These are the activations of a small neural network, seen along a few directions. Each row is one input.
Each table varies a few parts of the input and shows all the possible inputs, shuffled.
Descriptions start from the smaller parts, as in this example, which fits no table here: one of 4 places along a line, together with either a single point or one of 11 places around a ring or (one of 3 separate values, together with one of 5 places around a ring).
Shared parts are said once, and a part with two or three values counts as separate values.

Other details of the inputs shift rows strongly along two fixed directions, in all tables alike. That doesn't count.

Rows:
R1: [  65 -103  -44   63  -70   -5  -57  -18  -45  -54  -21   22]
R2: [-36  -3 -95 -32  10  -5 -36 -27 -37 -51   0   6]
R3: [ 22   2  -6  -3  23  43  72  21  40 -39 -24  -5]
R4: [-74  41 -44 -71  74  37  37  20  -8 -19 -32  12]
R5: [ 43  29 110  37 -17 -14  11   0  45  44  52  -4]
R6: [-61  57  -5 -74  90  41  73  28  15  19 -45  -9]
R7: [-62  62 -19 -74  78  32  81  29  31  17 -38 -22]
R8: [ 16 -22  40  39 -56 -25 -25  14   3  47   9   2]
R9: [ 33  26  92  46  -4 -19  14  -4  53  34  50 -20]
R10: [ -9  23 -10 -36  48  10   4 -22 -15 -14  -4  -7]
R11: [-54 -11 -88 -32   5  -3 -21  -2 -30 -33 -17   4]
R12: [  1 -49 -97 -17 -15 -21 -76 -44 -87 -23 -39 -15]
R13: [ 19  28  95  42 -20  -8   8  14  47  32  61  19]
R14: [ -4  21 -22 -46  20   7  14  -8 -16  16 -18 -18]
R15: [  6  16 104  50 -35 -14  13  39  51  54  45  20]
R16: [ 31 -70 -53  42 -73 -57 -90 -42 -57  -1  -3 -25]
R17: [  5   8  62  32   2  -8 -12   2  21  11  37  20]
R18: [ 59 -56 -20  34 -59  10  -9   1 -12 -40 -14  18]
Each input here is: one of 3 separate values, together with either a single point or one of 5 places around a ring.
Changing only the choice among 3 separate values turns R4 into R15. The same change can be made to R17. Which row results? -> R13
Which other rows agree with R3 in the choice among 3 separate values? List them by row number. -> R2, R7, R9, R11, R16

Rows:
R19: [-21 -55 -39  18 -49 -37 -90 -32 -51   6 -20  22]
R20: [ 16  -5  46  32 -46 -21 -43   8 -17  49  30  27]
R21: [-23  26  55  34  32  -5  -2  24  19  34  34   3]
R22: [ 19 -70 -60  25 -67 -27 -47 -14 -32 -59  10  -5]
R23: [ 10  42  71  38  26 -19  23  11  44  64  36 -33]
R24: [-7 25 90 38 33 -7 16 32 25 69 20  1]
R25: [ 12  -7  41  49 -59 -29 -63   3 -10  27  54  33]
R26: [ 43  25  60  32 -18  15  43  23  58   1  46  20]
R27: [  8 -25 -37 -34  -5  11  24   8 -20 -22 -44 -22]
R28: [-35  37 -40 -52  72  13  20   2 -20  27 -31 -27]
R29: [-14  18 -71 -60   1   3 -26 -17 -53  12 -23  -2]
R30: [ 55 -45  58  62 -56 -10  -5  -3  36  24 -12   2]
R31: [  2  49  55  11  -6 -12   9   9  40  35  62  11]
R32: [  8 -34 -38  20 -28  -2 -15 -23  14 -47  -7  13]
R33: [ 39  37  46 -17  14  39  71  29  36  22 -12   4]
R34: [-23  25 -23 -19  73  51  54  30   9 -34 -21   9]
R35: [ 28 -61 -75  47 -30 -15 -51 -18 -34 -52   4   2]
R36: [ -8 -38 -58   1 -57 -53 -69 -32 -50  -4   8 -33]
R37: [-49  59 -22 -59  52   9  36 -19  29  14 -20 -22]
R38: [-32 -29 -91 -51  20  34   4 -14 -34 -53 -73  23]
R39: [ 24  15  -2 -64  79  46  29 -44 -24 -68 -22   1]
R40: [ 24   4 -81 -34 -12  21  11 -15 -24 -40 -19  -1]
R41: [-63  16 -26 -66  36   3  13  13 -31   6 -25  -6]
R42: [-26  37  31 -28  30   3  24  -4  31  47 -21 -11]
R43: [ 28 -58 -60  12 -61 -24 -30 -18 -34 -42 -14 -25]
R44: [13 48 67  1 21 47 69 45 53  0 21 32]
R45: [-11 -23  48  59 -49 -36 -63 -11  12  23  30  23]
R46: [ -6  31 -52 -36  -8  -9 -19 -22 -25  10   8  -9]
R47: [-43 -10 -84 -48  30  40  10  -9 -14 -71 -51  26]
R48: [-14  55  27 -78  97  24  15 -47 -20 -19   6 -11]
R49: [ 16 -22  70  22 -16   7  40  40  25  10  -4   4]
R50: [  3  29 -32 -24  63  35  67   9  21 -17 -25 -29]
R51: [-30  42  -1  -4  52  -7  11   5  15  13  29 -14]
R52: [-17  37  84  15   0 -28  25  21  54  35  57 -20]
R53: [ 67 -39  50  75 -25  -7   1  17  14  31  -2 -12]
R54: [ 26 -55  45  62 -64 -16 -20  22   6 -18  25   9]
R55: [ 25 -78 -56  43 -28  -4 -51  -3 -59 -28 -31  15]
R56: [ 29 -29 -15  25 -35  -5  -3 -24  21 -19 -19  -6]
R57: [-26  32  34 -39  23  -5  34  17  12  45  -6 -34]
R58: [-27  -8 -29   9 -21 -33 -51 -34   0  -8  15   7]
R59: [-16 -19  52  39 -45 -41 -46  13  -3  19  42   4]
R60: [ -5  20 -38 -56  31  51  46  21 -16 -24 -38  30]
Changing only one part turns R49 into R41. The same change can be made to R22. Which row results? -> R52
Changing only one part turns R57 into R27. The same change can be made to R58. Which row results? -> R32
Describe the family of inputs behind these rows. -> one of 2 separate values, together with either a single point or (one of 4 separate values, together with one of 5 places around a ring)
Which other rows does R29 become when the choice among 2 separate values takes its other values? List them by row number. -> R33
Which other rows does R25 become when the choice among 4 separate values takes its other values? List them by row number. -> R21, R45, R59
